A small network was shown many inputs. Here are its activations along a few directions, one row for each input.
Each table varies a few parts of the input and shows all the possible inputs, shuffled.
Descriptions start from the smaller parts, as in this example, which fits no table here: one of 4 places along a line, together with either a single point or one of 11 places around a ring or (one of 3 separate values, together with one of 8 places around a ring).
Shared parts are said once, and a part with two or three values counts as separate values.
In the rows, 128 means zero.

Other details of the inputs shift rows strongly along three fixed directions, in all tables alike. That doesn't count.

Table:
r1: [132 164 105  74 217 112 127  84  93 180  82 183]
r2: [128 117  96  96 179  87 157  72  75 139  84 176]
r3: [132 194 125  84 207 130 112 141 107 194 141 191]
r4: [129 112 130 195  96  91 163 195  74 121 220 182]
r5: [126  85  98 146 116  76 184 122  63 103 152 174]
r6: [133 149 151 159  42 179  91 169 205 106 158  54]
r7: [120 120 132 198  12 148 125 207 173 107 214  97]
r8: [137 209 163 127 138 193  59 185 192 184 148  87]
r9: [110  52  85 126 251 134 174 116  77  89  94 238]
r10: [135  93 105  77  91 143 129  31 173  74  30  46]
r11: [119  87 145 158  49 129 128 138 145  76 138  73]
r12: [141 190 151 102 155 184  70 135 181 169  98  78]
r13: [118 102 150 215  46 108 155 227 115 112 233 130]
r14: [125 123 149 187  22 149 118 193 169  91 201  85]
r15: [139 100 121 110  84 143 124  57 166  73  53  48]
r16: [134  92 127 106  94 144 118  52 161  78  36  33]
r17: [139 175 127  90 218 114 121 108  88 175 106 182]
r18: [144 210 133 115 130 195  76 169 198 182 145  96]
r19: [127 148 142 104 178 113 127 122 105 159 108 145]
r20: [131 211 172 121 136 186  66 193 198 190 152  91]
r21: [137 127 116 162 252 163 101 128 163 201 190 214]
r22: [109  92 114 151 105  73 170 144  69 113 176 191]
r23: [126 186 152 106 208 120 113 164 101 198 145 180]
r24: [118  20 112 108  97  67 178  20  74  34  38  93]
r25: [137 133 100  58 193 113 138  46 105 137  49 141]
r26: [126 172 117  83 206 113 122 112  95 185 114 194]
r27: [115  98 140 190  98  77 171 198  68 122 213 177]
r28: [108  35 130 166  74  54 185 124  50  58 155 150]
r29: [137  92 118  86  93 139 125  24 164  62  20  43]
r30: [132 110 140 136  72 152 121 113 179  98  91  40]
r31: [118  90 112 158 102  74 178 158  66 107 194 189]
r32: [134 206 135 101 134 192  69 147 205 181 119  95]
Each input here is: either one of 2 separate values or (one of 5 places along a line, together with one of 6 places along a line).
Which of the alternatives is r22?
Answer: one of 5 places along a line, together with one of 6 places along a line

Table:
r33: [145 163 120  65 224 175  91  59 175 169  41 109]
r34: [118 119 182 146 206 130 110 177  91 146 139 145]
r35: [131  75 117 147  91 141 133  86 160  77 106  87]
r36: [137 192 151 145 111 141  96 184 143 174 183 124]
r37: [130 153 122  95 183  85 150 123  52 152 116 188]
r38: [125  93 129 135  42 114 143 105 147  83 116  64]
r39: [133 121 116 100 149 173 105  73 182 116  51  80]
r40: [117 102 120 134  96  75 172 140  63 100 152 164]
r41: [135 166 148 197  98 183  91 224 187 159 229 126]
r42: [125 150 125 146 174 146 118 172 128 166 166 177]
r43: [122  89 114 147 147 101 153 118  96 117 156 182]
r44: [128 199 141 106 161 135 100 165 124 193 146 153]
r45: [127  85 127 175  47 160 121 135 190  79 155  75]
r46: [118 110 136 152  18 137 125 148 168  89 143  61]
r47: [126 146 119  89 181  80 155 115  50 148 112 192]
r48: [133 153 124 128 209 132 125 147 114 181 155 191]
r49: [135 154 133  98  94 153 109 114 160 116  87  70]
r50: [122  59 107 138 119 109 162  86 122  86 114 131]
r51: [146 197 133  39 201 144  83  47 146 179  32 100]
r52: [131 168 121 115 214 142 119 159 109 175 146 199]
r53: [124 138 127 124 140  90 145 137  76 146 137 165]
r54: [136 187 129 118 200 171  98 170 145 180 146 168]
r55: [142 153 141 116  81 154  95 104 178 122  97  49]
r56: [125 101 134 149  24 121 129 119 155  81 139  63]
r57: [123  60 106 144 116 118 158  87 120  75  94 120]
r58: [124 171 138 163 130 182  91 210 181 169 195 141]
r59: [141 191 129  47 193 150  89  65 146 173  27  96]
r60: [119  85 113 103  85  89 165  82  93  73  88 113]
r61: [127  72 103 119 175  87 163  62  77 104  98 176]
r62: [125  92 109 149 150 108 162 137  85 105 145 178]
r63: [119 122 135 160  79  90 152 174  99 130 197 148]
r64: [129 145 126 105 171  75 144 108  59 157 132 185]
r65: [122 168 134 151 149 170  98 196 165 172 186 159]
r66: [127 105 116 117  98 172 116 102 188  84  88  76]
r67: [129 130 129 134 139  77 157 139  67 146 155 169]
r68: [125  79 123 152  38  98 166 126 104  59 127  92]
r69: [135 181 156 177  72 148 106 224 157 164 216 106]
r70: [133 136 139 126  55 150 110 122 184 112 114  44]
r71: [127  54 104 142 143  92 176  78  89  87 108 151]
r72: [133 127 117  99 132 180 105  94 188 106  70  81]
r73: [126  98 113 108 147  64 169  79  49 113  85 158]
r74: [111  83 188 159 124  65 160 165  42  91 132 131]
r75: [124 165 139 142 119 117 123 182 108 163 176 154]
r76: [115 100 119 171 101 125 150 186 118 105 198 170]
r77: [129 196 154 149  90 151  88 202 162 176 206 121]
r78: [137 140 124 102 152 181  96  92 198 139  82  84]
r79: [137 161 121  69 201 173  83  64 181 161  61 116]
r80: [121  76 103 115 175  93 165  77  90 114 107 176]
r81: [136 139 138 117  71 148 109 109 179 116  99  46]
r82: [112  48 109 175  84 104 170 130 108  71 152 144]
Describe the family of inputs behind these rows.
Answer: one of 2 separate values, together with either a single point or (one of 4 places along a line, together with one of 6 places along a line)
The inputs of r38 and r50 match in every part but the choice among 2 separate values. If r64 is changed in the same way as r38 into r50, which row does it become?
Answer: r45
Change only the choice among 2 separate values in r63. List by row number the other rows that result.
Answer: r80
Start at r46 and move only the place on the line of 6, one step at a time. The first step leads to r44. Which rows follow, in order?
Answer: r75, r53, r59, r73

Table:
r83: [139 130 114 136 139  98 152 124  90 141 148 161]
r84: [132 129 124 111 110 153 120 109 152 100  77  86]
r85: [132  86 119 137 108 105 162 104 102  88 100 107]
r86: [143 113 126 124 125 132 134  92 127  99  85  90]
r87: [128 110 133 118 110 123 121  84 143 108 111 105]
r88: [127 178 135  83 221 112 112 114 102 197 126 191]
r89: [124 110 126 167 123  89 171 179  70 128 178 171]
r90: [117  76 135 121 120 100 150  94 109  89  96 115]
r91: [121 103 134 146 106 124 135 149 112  95 150 135]
r92: [123  79 109 119 105 105 164  90 100  70  77 116]
r93: [129 161 135 101 198 106 117 115  99 176 137 186]
r94: [121 154 130 115  92 167  98 147 184 136 138  94]
r95: [145 123 116 137 114 114 141 108 118 120 132 124]
r96: [126 142 138 165  97 126 121 176 138 156 189 133]
r97: [136  91 122 132 101 121 148  94 124  83  87  83]
r98: [118 103 139 165 109 105 147 163 104 125 160 133]
r99: [129 151 118 119  79 160 114 135 179 124 116  86]
r100: [127 153 153 157 117 151 104 184 153 155 162 107]
r101: [135 107 105 106 122 104 155  73 115 115  84 112]
r102: [137 121 126 144 148 105 152 139  80 126 140 154]
r103: [124  81 132 138 105 112 143  96 119  92  94  91]
r104: [135 145 153 147 111 161  94 149 169 135 131  78]
r105: [142 176 135 162  92 155 110 193 163 163 194 115]
r106: [129 117 131 168 116  94 142 151  93 139 186 164]
r107: [152 171 117  80 180 142 109  74 139 163  73 117]
r108: [129 173 121  76 193 137 105 102 122 168 105 162]
r109: [115 114 114 114 126 107 143 119 104 121 136 158]
r110: [124 109 126  90 137 139 121  85 137  98  65  99]
r111: [115  95 146 160 123  93 150 157  86 112 171 162]
r112: [124 105 119 131  87 131 144 127 133  86 102 100]
r113: [133 151 141 146  86 159  96 147 184 147 148  80]
r114: [122 123 133 125 140 100 135 120 106 138 149 160]
r115: [127  99 137 147 113 118 135 119 120 108 117 104]
r116: [129 133 155 133 135 139 108 137 140 126 134 116]
r117: [113 118 117 114 105 123 135 126 132 120 131 131]
r118: [122 144 144 132  94 174  97 167 179 120 137  85]
r119: [124 130 131 103 159 131 120 117 115 123 104 139]
r120: [135 156 138 142  90 174 102 167 174 118 134  87]
r121: [127  84 114 136 101 108 159 105  96  70 103 124]
r122: [122 155 133 156 111 139 131 210 125 144 179 152]
r123: [127 188 121  77 223 123 110 125  96 196 129 204]
r124: [126 107 116 107  98 134 124  82 146  92  98 100]
r125: [114  98 127 116 105 131 135 124 134  94 104 106]
r126: [118 157 164 150 115 153 102 199 162 154 178 117]
r127: [129 164 119 126 112 142 121 155 145 147 145 135]
r128: [115  83 140 159 139  72 165 145  56 108 170 186]
r129: [137 180 134 105 195 128 102 120 122 196 127 158]
r130: [139 137 136 138  94 153  98 110 175 128 124  75]
r131: [129  83 118 138 106 101 167 108  98  87 103 111]
r132: [138 192 114  75 195 139 108 106 123 179  94 162]
r133: [135 154 123  67 184 134 107  56 147 167  49 107]
r134: [128 105  93 196 163 182 122 179 188 144 214 186]
r135: [106  68 121 149 116  74 179 151  56  90 161 183]
r136: [140 166 114  98 192 109 136 113  95 180 118 171]
r137: [124  66 100 178 189 178 141 139 162 113 156 184]
r138: [124 124 149 113 124 146 109 112 160 116  96  84]
r139: [115 104 130 136 118  89 150 127  99 125 157 159]
r140: [132 132 110 131 133 103 147 126  89 126 145 174]
r141: [126 157 131  66 177 134 105  75 151 162  72 119]
r142: [133 165 125 127  86 166 104 149 181 134 134  95]
r143: [134 162 159 170 119 157  94 190 152 155 179 112]
r144: [136 147 116 109 105 152 114 102 161 119  98  97]
Describe the family of inputs behind these rows.
Answer: one of 2 separate values, together with either a single point or (one of 5 places around a ring, together with one of 6 places along a line)
The inputs of r131 and r136 match in every part but the choice among 2 separate values. If r100 is changed in the same way as r131 into r136, which row does it become?
Answer: r96
Change only the choice among 2 separate values in r92. List by row number the other rows that result.
Answer: r142
Change only the place on the ring of 5 in r126. List by row number the other rows that result.
Answer: r89, r98, r122, r125
Start at r121 and move only the place on the ring of 5, one step at a time. The first step leads to r86. Which rows follow, in order?
Answer: r143, r116, r91
